These are the activations of a small neural network, seen along a few directions. Each row is one input.
In each table, some parts of the input vary, and every possible input appears once, in random order.
Descriptions start from the smaller parts, as in this example, which fits no table here: one of 3 separate values, together with either a single point or one of 11 places around a ring or (one of 5 places around a ring, together with one of 6 places along a line).
Shared parts are said once, and a part with two or three values counts as separate values.
In the rows, 128 means zero.

Other details of the inputs shift rows strongly along three fixed directions, in all tables alike. That doesn't count.
To show where, the next rows are all for the same input, with only those details redrawn:
[ 65 176  85 120 146 161  77 101 145 160 147 126]
[ 84 113 206 106 170  88  86 147 139  92 173 164]
[ 58 171  95 116 147 154  72  97 142 157 160 128]
[155 113 175 111 118  79 174 128  90 142 146 137]
[197 141 105 123  81 108 227 106  69 196 105 107]
[100 189  59 138 160 187 102 141 168 150  79 129]
[103 104 193  88  98  56 137  67  61 164 235 129]
[101 172  66 114  96 144 133  59  94 210 162 101]

Table:
x1: [183 110 115 152  55 115 198 106  95 191 131 101]
x2: [118 117 175 108 163  86  88 164 137  77 125 144]
x3: [190 151 119 134 144 148 158 174 133 117  39 130]
x4: [103 125 176 109 168  86  93 161 147  67 134 146]
x5: [195 153 109 133 144 142 157 183 134 111  49 123]
x6: [149 116 141 166 152 150 129 174 165  79  78 136]
x7: [ 86 123  72 114  79 167 134  46  96 193 177  99]
x8: [ 70 131  69 130 136 193  95 111 160 155 139 124]
x9: [140 141 141 116 150 117 109 159 132  93 123 150]
x10: [168 127 120 153  99 134 147 148 142 121 114 109]
x11: [ 82 177  83 127 156 180  65 122 154 142  97 130]
x12: [ 62 132  63 118 131 169  80 101 154 130 148 108]
x13: [140 105 132 130 158 157 129 183 169  73 100 139]
x14: [101 122 189 115 173 103  99 162 147  92 142 162]
x15: [152 103 136 154 158 152 144 167 167  93  68 146]
x16: [171 112 112 142 138 174 172 173 155 102  56 132]
x17: [179 117 112 156 145 162 165 162 159 102  56 129]
x18: [145 110 194 104 110  73 166 107  78 132 159 136]
x19: [134 154  82 119  99 133 144  92  90 192 136 125]
x20: [131 170  86 110 104 131 137  87  99 161 152  97]
x21: [182 142 116 140 149 143 161 185 137 135  42 139]
x22: [191  89 147 156  82 104 209 119  84 146 111 115]
x23: [182 108  93 149  66 101 200  97  79 161 123  83]
x24: [113 118 187 100 138  91  97 120 108 101 171 159]
x25: [137  97 128 139 147 118 128 150 155  86 107 127]
x26: [119 105 155 142 118 101 103 149 155  92 139 124]
x27: [ 93 147  60 165 122 180 105 106 149 166 126 110]
x28: [130 145 162 120 166 127 117 161 149  84 100 148]
x29: [131 133 135 116 150 102 108 158 134  91 108 148]
x30: [159  86 196 133  78  82 157 111 100 124 172 120]
x31: [191  93 145 144  81  92 193 116  82 134 150 101]
x32: [ 64 168  93 114 137 158  60  90 131 149 150 143]
x33: [ 75  63 206 115 146  86  86 106 131 104 222 153]
x34: [ 78  86 214 128 117  91  75 114 137  99 204 146]
x35: [ 95 148  58 136 131 178  88  92 155 139 150 101]
The inputs of x9 and x29 match in every part but one. If x31 is changed in the same way as x9 into x29, which row does it become?
Answer: x23
Describe the family of inputs behind these rows.
Answer: one of 5 places along a line, together with either one of 3 separate values or one of 4 places along a line
Which other rows does x6 become when the place on the line of 4 takes its other values? List them by row number.
Answer: x16, x17, x30

Table:
x36: [ 73 157 117 111 127 147  70  96 133 137 172 122]
x37: [163 179  47 149 158 198 140 187 175 121  20 125]
x38: [159 134  99 140  87 136 183 111  84 194 101 104]
x39: [164 110 170 122 116  83 164 153 102 123 136 131]
x40: [ 87 128  86 147 124 156  92 107 165 133 148 113]
x41: [102  93 168 133 141 124  83 125 162  83 167 144]
x42: [102 132 125 124 104 138 118  89  92 170 160 121]
x43: [140 123 156 128 167 114 109 179 150  71  91 149]
x44: [ 82 159 116 127 138 141  62 113 135 122 143 123]
x45: [126 123 162 128 144  86 104 148 137  99 135 144]
x46: [150 105 146 120 145 122 161 153 128 114  97 148]
x47: [167  99  90 128  72 117 184  72 102 167 157 102]
x48: [111 156  87 128 132 146 132 110 138 154 128 121]
x49: [135 114 184 120 125 102 141 125 107 124 151 138]
x50: [159 107 166 116 140 110 177 151 110 108 112 134]
The inputs of x43 and x45 match in every part but one. If x47 is changed in the same way as x43 into x45, which row does it become?
Answer: x40
Describe the family of inputs behind these rows.
Answer: one of 3 separate values, together with either a single point or one of 4 places along a line
Which other rows does x46 become when the choice among 3 separate values takes its other values? List them by row number.
Answer: x38, x42
List by row number the other rows that have the choice among 3 separate values in common with x36.
Answer: x41, x42, x44, x49
